Each row below holds a small network's activations on one input, seen along a few directions.
In each table, some parts of the input vary, and every possible input appears once, in random order.
Descriptions start from the smaller parts, as in this example, which fits no table here: values(2) and (point or line(9) or (line(6) and ring(8))).
Shared parts are said once, and a part with two or three values counts as separate values.
(in the rows, 128 means zero)

Other details of the inputs shift rows strongly along two fixed directions, in all tables alike. That doesn't count.

Rows:
R1: [115,117,130,164,131,147,111,200,116,114,98]
R2: [160,87,137,70,147,167,99,95,175,164,146]
R3: [119,163,123,195,111,100,132,168,61,46,119]
R4: [103,159,127,167,100,84,134,124,125,99,120]
R5: [113,164,126,158,102,114,132,114,103,82,138]
R6: [145,135,143,105,149,154,120,104,154,172,139]
R7: [139,128,130,96,148,180,121,116,150,183,124]
R8: [150,136,124,131,129,127,123,88,131,103,165]
R9: [120,83,141,97,133,199,105,166,201,192,86]
R10: [111,139,141,219,103,111,151,176,61,73,117]
R11: [137,119,132,111,147,199,95,162,200,211,91]
R12: [113,101,149,89,150,157,122,146,150,153,118]
R13: [130,101,134,48,156,195,99,141,202,190,96]
R14: [88,91,136,141,121,173,137,203,171,194,50]
R15: [149,93,139,45,125,187,122,166,206,206,127]
R16: [133,133,141,100,134,127,143,65,139,119,171]
R17: [121,141,126,87,126,106,142,58,131,132,151]
R18: [175,140,117,98,144,86,107,36,127,122,188]
R19: [170,131,109,88,150,85,112,59,98,90,174]
R20: [139,122,113,155,134,84,115,133,79,79,145]
R21: [145,118,115,171,117,94,123,125,88,90,140]
R22: [157,139,134,108,141,110,140,44,111,98,196]
R23: [148,112,123,101,163,174,110,134,178,230,102]
R24: [126,111,119,82,132,140,122,89,192,160,130]
R25: [150,142,111,125,140,114,132,82,97,135,152]
R26: [101,158,114,159,97,98,138,122,111,95,116]
R27: [121,127,98,173,128,182,110,207,144,190,57]
R28: [124,128,129,96,130,104,148,60,145,126,158]
R29: [100,180,137,214,90,91,138,151,90,62,125]
R30: [93,90,127,142,113,172,120,205,184,182,49]
R31: [134,127,108,194,94,130,145,251,101,139,92]
R32: [137,120,142,79,136,91,114,65,117,71,187]
R33: [123,108,110,165,146,190,130,201,158,209,65]
R34: [172,119,119,56,169,105,121,48,111,130,174]
R35: [118,150,118,178,114,162,120,177,120,132,94]
R36: [162,104,125,76,165,93,119,64,101,119,182]
R37: [92,141,148,212,93,107,158,173,72,68,112]
R38: [96,180,146,212,98,92,156,148,77,74,126]
R39: [90,164,139,193,108,106,156,180,64,62,102]
R40: [117,157,133,180,125,114,145,166,63,75,116]
R41: [138,130,124,55,135,80,122,45,133,90,166]
R42: [128,130,138,75,141,166,127,88,159,171,136]
R43: [176,123,133,78,116,115,133,110,126,117,192]
R44: [123,120,130,114,129,168,120,127,180,153,121]
R45: [102,161,136,161,109,79,152,110,109,105,130]
R46: [170,130,106,115,139,92,121,45,117,101,189]
R47: [111,81,128,64,148,160,102,152,198,185,91]
R48: [128,124,141,134,142,115,129,133,88,95,148]
R49: [157,121,129,51,104,72,146,70,137,106,198]
R50: [117,109,121,201,123,144,138,206,100,148,75]
R51: [74,142,126,180,113,129,153,218,108,123,49]
R52: [93,126,135,144,121,85,146,143,95,89,121]
Description of these inputs: line(4) and (point or (values(2) and ring(6))).
Q: Changing only the line(4) part turns R43 into R15. The same change can be made to R1. Which row results?
A: R32
Q: Changing only the line(4) part turns R29 into R18. The same change can be made to R37. Which row results?
A: R50
Q: Change only the ring(6) part in R46. List by row number the other rows that result.
A: R18, R19, R20, R21, R27

Rows:
R53: [142,130,120,125,130,121,129,129,114,124,139]
R54: [140,149,117,147,123,124,124,107,123,141,137]
R55: [139,126,129,136,132,133,125,120,117,120,140]
R56: [118,134,133,124,123,125,128,116,128,113,128]
R57: [143,127,123,127,130,118,124,128,117,122,136]
R58: [108,127,123,201,115,161,127,225,123,141,74]
R59: [144,129,126,128,128,123,124,129,119,119,139]
R60: [122,102,126,90,141,152,117,127,178,176,108]
R61: [137,129,122,130,137,125,122,121,113,120,131]
R62: [137,134,129,130,139,130,125,122,112,120,136]
R63: [120,129,134,129,118,122,130,120,136,114,137]
R64: [136,122,121,134,137,121,126,117,112,125,130]
R65: [137,131,134,135,137,133,128,121,114,123,141]
R66: [116,138,137,123,128,125,132,117,125,116,130]
R67: [121,111,130,86,143,162,116,126,172,172,106]
R68: [81,132,130,191,117,149,141,214,124,144,56]
R69: [122,131,131,120,119,113,131,123,130,118,130]
R70: [134,126,126,133,142,121,129,119,110,128,132]
R71: [123,108,138,92,138,170,119,125,176,171,114]
R72: [141,120,122,131,131,114,128,125,116,127,135]
R73: [143,132,123,126,127,126,129,130,116,121,141]
R74: [116,135,142,128,126,128,135,116,127,118,135]
R75: [121,124,130,124,120,109,135,120,129,122,129]
R76: [124,153,123,141,117,121,140,103,143,129,130]
R77: [123,132,118,173,117,118,140,170,98,118,112]
R78: [119,128,128,122,119,112,140,121,127,123,131]
R79: [118,131,127,123,123,114,126,121,132,115,129]
R80: [139,127,119,130,134,119,119,126,119,120,135]
R81: [139,130,125,131,134,131,122,121,115,117,134]
R82: [145,125,131,133,125,126,127,128,120,121,144]
R83: [141,128,122,131,132,125,119,126,120,117,138]
R84: [123,133,134,121,117,118,130,124,131,115,133]
R85: [124,129,139,126,114,121,134,123,134,117,138]
R86: [120,132,130,124,121,119,126,121,134,112,132]
R87: [121,134,128,118,119,116,136,124,127,119,133]
R88: [120,104,130,90,143,158,120,122,172,176,105]
R89: [122,136,131,119,116,121,135,125,129,117,136]
R90: [135,133,127,129,142,125,125,122,110,123,133]
R91: [143,128,128,131,125,129,132,129,118,123,147]
R92: [138,120,118,134,134,115,123,122,118,124,134]
R93: [115,137,134,122,131,120,132,117,123,119,127]
R94: [127,110,137,87,131,165,126,134,177,175,121]
Q: What do these inputs look like to the network?
A: values(2) and (point or (line(4) and line(5)))
Q: Change only the line(5) part in R73. List by row number the other rows that result.
A: R59, R62, R81, R83

Rows:
R95: [123,133,118,62,130,121,124,86,181,154,147]
R96: [147,136,101,152,130,134,112,186,127,139,96]
R97: [153,132,99,108,146,142,109,126,148,174,132]
R98: [147,122,130,147,134,159,128,114,138,176,123]
R99: [134,156,122,101,106,52,136,74,116,52,174]
R100: [116,120,149,113,115,151,136,97,167,169,121]
R101: [139,131,107,165,121,95,145,187,67,101,124]
R102: [92,125,121,158,106,124,135,154,160,134,107]
R103: [153,115,112,136,145,151,131,112,154,190,121]
R104: [132,100,129,38,134,113,140,111,160,145,148]
R105: [114,118,131,113,123,135,149,100,182,169,119]
R106: [96,109,131,165,98,86,161,175,105,83,119]
R107: [92,160,122,161,102,123,163,163,141,142,86]
R108: [166,109,135,124,127,76,134,79,64,71,198]
R109: [112,147,119,242,101,127,126,193,81,104,103]
R110: [140,119,125,182,119,144,107,179,119,124,102]
R111: [123,113,120,99,147,71,137,60,57,53,158]
R112: [98,98,150,149,99,130,141,189,118,120,101]
R113: [155,132,140,62,154,160,106,100,161,127,155]
R114: [106,115,108,101,160,153,104,96,144,151,98]
R115: [162,173,126,135,122,85,143,50,72,95,185]
R116: [135,134,147,120,98,70,121,62,109,50,180]
R117: [166,99,109,117,145,140,100,128,159,155,128]
R118: [108,145,146,190,126,168,151,157,127,131,107]
R119: [112,164,140,159,131,173,149,161,128,143,103]
R120: [144,118,153,115,134,94,147,81,78,48,203]
R121: [157,140,106,114,146,144,133,112,144,187,123]
R122: [107,122,115,111,159,160,128,91,142,168,83]
R123: [113,137,135,88,116,146,114,119,163,159,124]
R124: [105,151,138,199,117,137,134,153,103,82,135]
R125: [161,76,116,102,150,136,123,141,135,164,137]
R126: [150,135,117,106,140,156,103,123,141,171,134]
R127: [101,119,125,164,102,118,131,179,156,111,91]
R128: [117,105,112,95,160,154,97,116,148,138,83]
R129: [152,109,105,126,145,144,107,117,156,173,137]
R130: [136,157,140,101,99,68,123,71,101,52,175]
R131: [134,111,145,77,152,170,132,158,137,144,133]
R132: [91,180,130,215,109,142,141,204,87,83,104]
R133: [117,144,143,94,116,149,137,106,159,171,116]
R134: [159,103,128,82,145,148,119,147,121,163,134]
R135: [164,126,121,96,140,152,96,134,144,154,126]
R136: [65,152,161,222,161,76,131,198,69,110,65]
R137: [121,123,143,162,131,168,117,177,142,111,108]
R138: [122,104,146,63,121,138,130,144,143,150,125]
R139: [121,144,143,129,98,74,128,51,106,68,188]
Q: What do these inputs look like to the network?
A: point or (line(4) and (point or (values(2) and line(5))))
Q: Change only the values(2) part in R121. List by row number the other rows that result.
A: R103
Q: Change only the values(2) part in R130. List by row number the other rows that result.
A: R116
Q: Start at R111 and move only the line(4) part, one step at a time. The first step leads to R128. Which rows follow, in order?
A: R114, R122
Q: Change only the line(5) part in R125. List by row number the other rows that result.
A: R106, R108, R112, R120
